Each row below holds a small network's activations on one input, seen along a few directions.
In each table, some parts of the input vary, and every possible input appears once, in random order.
A made-up example of a description, with smaller parts first: values(3) and (point or ring(9) or (ring(5) and line(6))).
Shared parts are said once, and a part with two or three values counts as separate values.

Other details of the inputs shift rows strongly along two fixed directions, in all tables alike. That doesn't count.

A family of inputs:
r1: [-32  25  51  12  15  14 -18  11  -2   9  50  54]
r2: [-51 -27 -16  35  10  24  -9 -20 -10 -48 -34 -51]
r3: [ 19  -1  -5 -53 -27 -45  -2 -35  43  25 -32 -43]
r4: [-25  29  21  42  27   8   0   2  14   7  15  70]
r5: [-26  -2  18  49  29  12  16   0   7  -3  21  72]
r6: [-46   3  -9  23   1  -1 -55  -5  -6 -24  38 -67]
r7: [ 22  -3 -25 -41 -19 -47  36 -35  23  25 -48 -43]
r8: [ 51 -29 -27 -47 -20  -7  21 -14 -11   4 -62 -57]
r9: [-29  17  38  14   4  21 -16  10  15  -7  39  65]
r10: [-57 -19  -9  40   7   8   6 -18  11 -43 -24 -52]
r11: [ 36 -29  -4 -52 -14 -20  37 -25  11   3 -71 -50]
r12: [ -2  22  21  36   4   3 -45  32 -19   8  71  46]
r13: [-55 -30 -24  30  14  21  -3 -13   5 -36  -2 -58]
r14: [-13 -11  10  23  35  30   6  16 -30 -39   4  72]
r15: [-63  -5 -31  29   1  14  -3 -16  -3 -35  -4 -54]
r16: [ 45   1 -35 -36 -23 -26  -1   7  10  36 -35 -67]
r17: [ 39  -3 -24 -47 -45 -29 -22   1  16  31 -17 -61]
r18: [ 89  -4   5 -42 -10  10  48  13 -16  19  -4  59]
r19: [-62   1  15  19  10 -11 -40 -15  16 -24  28 -57]
r20: [ 73  16  15 -60   2   7  37  10   7  31   3  58]
r21: [-52   5 -32  37   5  20 -30   1   0 -21  -6 -66]
r22: [ 36 -23 -11 -38 -11 -37  33 -39  15  12 -79 -41]
r23: [-58 -13 -16  54   9 -10   2 -32  14 -34 -31 -44]
r24: [ 30   0   2 -77 -19 -25  -3 -20  11  26  -7 -64]
r25: [-59 -28 -12  26  22  -1  -6  -9  -5 -50 -42 -44]
r26: [ 35  -4 -20 -62 -38 -14 -12 -11  15  18 -16 -60]
r27: [-23  30  28  40  11   1  -5   3   9   6  28  66]
r28: [-26  -9  25  36  27  30  21  14   2 -12  29  63]
r29: [-30  15  18  29  13  21  22  10  -5  -9  25  65]
r30: [ 89 -11  -3 -32  -8  -4  35  31  -9  46   9  55]
r31: [ 69  19  41 -55   1 -43  11 -11  19  45  27  59]
r32: [-47 -27 -35  40   8  22 -13  -1  -6 -28   0 -64]
r33: [-59 -22 -19  41  25 -19 -11 -23  -1 -41 -49 -35]
r34: [ 80  -7  15 -49  -3   9  57   1  -5  11  -6  63]
r35: [-16  23  22  23   9  31  -6  15  -8 -11  43  54]
r36: [ 90 -11  -4 -39   2 -14  24  34 -30  25 -23  68]
r37: [-39 -22 -31  59  -1  10 -28   4 -20 -28 -33 -56]
r38: [ 93  -2   0 -27 -15  -5  39  25 -15  32  -5  59]
r39: [-22  16  26  12   4  33 -21   9   3 -13  47  62]
r40: [-17  28  28  19   8  26 -33  22 -24   9  60  48]
r41: [ 28   1   0 -58 -25 -30  19 -14  27  20 -30 -60]
r42: [-15  17  -6  35   6  34   7  20 -27  -7  35  58]
r43: [-51   8 -23  36 -10  15 -35   1  -6 -22   8 -67]
r44: [-12  17  36  11  19  16 -26   8  -7 -12  71  51]
r45: [-32  31  44  28  17  -4 -22  -3   4  18  43  63]
r46: [ -6  -8   0  32  29  32  -4  27 -40 -31   6  68]
r47: [ 87  23   9 -38 -28 -13  13  33 -10  53  15  50]
r48: [ 40   5 -13 -52 -34 -39 -23   3   0  47  -7 -70]
r49: [ 41  -7 -47 -36 -34 -31  16   2  -3  31 -33 -61]
r50: [-66   4  -8  30  13   7 -15  -9  22 -22 -15 -57]
Description of these inputs: line(5) and line(10).
Q: Changing only the line(10) part turns r43 into r6. The same change can be made to r27. Which row results?
A: r31
Q: Changing only the line(10) part turns r29 into r50. The same change can be made to r49. Which row results?
A: r16
Q: Change only the line(5) part in r1. List by row number the other rows that result.
A: r24, r40, r45, r48
Q: A walk changes only the line(10) part. It starts at r14 and steps to r2. List the rest of the walk in order.
A: r34, r13, r15, r20, r35, r39, r24, r44

A family of inputs:
r51: [ -1 -16 -16 -13  -3 -29   3 -18  17   3 -27 -63]
r52: [-21   5   4  29  11  32  -7  17 -13 -14  19  27]
r53: [ -9  -2 -19 -20 -13 -10   6 -17  15   5 -33 -66]
r54: [-20   0  10  29  17  19 -17  11 -19 -21   7  34]
r55: [ 40  -7   8 -29  -7 -14  12  -3   4  14 -18  19]
r56: [-26  16  20  20  16  23   5   0  -5 -12  24  52]
r57: [-14   3  16  26  13  25   2   5  -6 -17  32  49]
r58: [-61 -12 -15  45  20   7 -27  -3 -10 -33   1 -45]
r59: [-67 -10 -12  43   8  13 -19 -16   7 -36   6 -45]
r60: [-15   9  10  24  12  35  -2  23 -17 -11  23  45]
r61: [  3 -14 -33  -7 -19 -18  -2  -9   3   3 -26 -68]
r62: [-10   8  12  30   9  33  -1  21 -13 -10  26  44]
r63: [ 48   1  -9 -25 -12  -8  16   9  -8  19  -7  11]
r64: [-28  22  23  11   3  13 -31   6   1  -3  55  20]
r65: [ -2   2  -3 -31 -20 -28 -38 -14  13   9  -7 -70]
r66: [ 46   0  -9 -19 -13 -11  16   4  -2  22  -6  13]
r67: [ -4   2  -4 -27 -11 -33 -29 -12  14  15   7 -72]
r68: [ 47  -4  12 -28   2 -17  23   2   3  25   1  33]
r69: [ 50  -8  11 -29   0 -12  23   6  -4  21   2  31]
r70: [-61 -11 -14  39   8  18 -20  -9  -3 -42   5 -50]
r71: [ 43  16   2 -28  -8 -12  23   3  -2  31  -8  35]
r72: [ 53  -4  12 -33  -4  -5  13   8  -9  11 -12  34]
r73: [-20   9  -6  35  10  20 -11  20 -22 -11  17  30]
r74: [ -1 -18 -23 -31  -7  -7   4 -19   4 -13 -25 -70]
r75: [  1 -11 -21 -18 -16 -12   6 -14  22   6 -30 -68]
r76: [  2 -18 -24 -18 -19  -6   4 -10  11   0 -27 -72]
r77: [-27  17   2  42   7  10  -5   9  -6  -3  15  35]
r78: [ 47  -6  11 -40  -7   2  28   0   0  12   6  30]
r79: [-17  17   5  40   7  11  -2  13  -5   1  21  53]
r80: [ 42   2  15 -32  -4 -14  17  -1   5  18 -17  40]
r81: [-10  -7 -14 -16   0 -26   3 -21  10   3 -30 -60]
r82: [-20  11   0  45   7  11  -7  11  -3  -2  19  34]
r83: [ 51  -1   7 -30 -11   3  25   8   3  23   0  28]
r84: [ 40  -4   9 -29  -6 -15  13  -4   8  15 -20  19]
r85: [ 33  -1   8 -27   1 -21  21  -4   9  21  -9  17]
r86: [ 37   7  15 -41  -4  -5  31  -6   8  16  -1  34]
r87: [ 48   1   8 -31 -11   0  26   7   7  27  -1  29]
r88: [ -9  -7 -13 -19  -7 -21  -5 -22   9  -4 -45 -57]
r89: [  4 -11 -35 -13 -13 -15  -4  -7  -3   0 -30 -67]
r90: [-18  -1  10  35  20  13  -8  12 -15 -15  22  29]
r91: [ 32   2  10 -28   2 -21  22  -4   7  21 -10  16]
r92: [-30  11  10  35   7  22  -2   9   3  -6  17  32]
r93: [ 42  22  21 -45 -18  -5  -6  12   9  38  30  19]
r94: [-69 -10 -18  35  12  21 -23  -8  -8 -45   2 -51]
r95: [ -8 -10 -12 -17  -9 -24  -4 -21  13  -5 -44 -57]
r96: [ 48  -3  10 -39   0  -2  13  10 -13  11 -15  36]
r97: [-20   8  -2  45   5  12  -8  12  -7  -3  20  34]
r98: [-61  17 -12  40  -8  -2 -57   1   2  -8  32 -53]
r99: [ 32   8   6 -32 -11  -5  25   0  11  23 -12  12]
r100: [ -1 -15 -18 -26 -11 -17  10 -25  22  -5 -25 -66]
r101: [-11  -1  18  32  11  18 -11  13 -15 -15  15  53]
r102: [-33   8  13  27  13  18   1  -1   3 -17  22  35]
r103: [-23   0   7  28  24  15  -9  15 -19 -16  19  29]
r104: [-10   1  18  34  13  17 -11  10 -12 -14  15  54]
r105: [-60 -14 -12  53  15   2 -25  -8  -1 -30   4 -44]
Q: What do these inputs look like to the network?
A: values(5) and (point or line(10))
Q: Changing only the values(5) part turns r84 into r82. The same change can be made to r72. Which row results?
A: r63
Q: Which other rows agree with r91 in the values(5) part? List them by row number.
A: r51, r58, r67, r68, r69, r81, r85, r90, r103, r105
Q: Which other rows agree with r53 in the values(5) part? List them by row number.
A: r52, r60, r62, r75, r76, r83, r87, r92, r93, r99

A family of inputs:
r106: [ 40   5  23 -16   6  -2  25   8  -2  18  -1  72]
r107: [-20   9  -6  -4 -16   1 -21  -5  13   4  15 -45]
r108: [-23  -6  -1   3   6   2   8 -14  11 -12  -1 -19]
r109: [-87   2 -11  86  19  25 -28   4 -10 -40  10  -7]
r110: [ 58  -4   3 -33  -5   4  22  15 -12  16   2  36]
r111: [-45 -10 -17  33   5  16 -16  -3  -9 -30  -6 -39]
r112: [-43   8 -11  14  -6   5 -35  -2   3  -9  15 -56]
r113: [ 48   4  15 -35  -2 -15  38  -5  12  28  -6  42]
r114: [-16   7  14  35  16  15   0  10  -9 -10   9  56]
r115: [ 19   7   9  16   8  13   9  20 -16   6  11  65]
r116: [ 22 -12 -19 -29 -12 -22  13 -13   7   9 -41 -39]
r117: [ 19  -5  -9 -46 -17 -26 -12 -12  12  15  -1 -65]
r118: [ 19 -14  -6 -40  -7 -15  18 -19  13   2 -30 -39]
r119: [-40 -14 -22  37   4  15 -18   3 -10 -26   4 -43]
r120: [ 22  -9 -10 -34 -10 -28  23 -22  20  13 -36 -37]
r121: [ 20 -12 -18 -34 -11  -9  16 -10   3   2 -28 -42]
r122: [ 45  27  22 -25 -15  -4   8  14   8  41  30  57]
r123: [ 43   4  21 -25   5  10  25  11  -9  10   6  68]
r124: [-54   0   2  18   4  -1 -42 -11   4 -23  14 -50]
r125: [-58  26  36  70  26  22 -42  17 -12 -17  58  73]
r126: [ 21  -2 -12 -38 -19 -38 -11 -13  15  24  -9 -63]
r127: [ 16  -9 -18  -2  -6  -9   3   3  -4   4 -18 -20]
r128: [ 21 -12  -9 -33  -9 -26  18 -20  16  10 -40 -37]
r129: [-11  27  16  23   2   9 -21  19  -6  13  38  42]
r130: [-40 -11  -4  20   8   9 -10  -9   1 -28 -10 -29]
r131: [  4   3   2  32   9  14   1  20 -16   2  19  47]
r132: [ 46   7  12 -10   1   4  23  16 -12  19   2  68]
r133: [-39 -10 -13  22   6  12 -12  -6  -4 -28 -10 -32]
r134: [  1   2   8  20  11  26   1  19 -19 -10  19  47]
r135: [ 12  -7   1 -26  -1  -7  19 -14  11   0 -13 -13]
Q: What do these inputs look like to the network?
A: values(2) and (line(4) or line(11))
Q: Changing only the values(2) part turns r119 into r131. The same change can be made to r112. Which row results?
A: r129
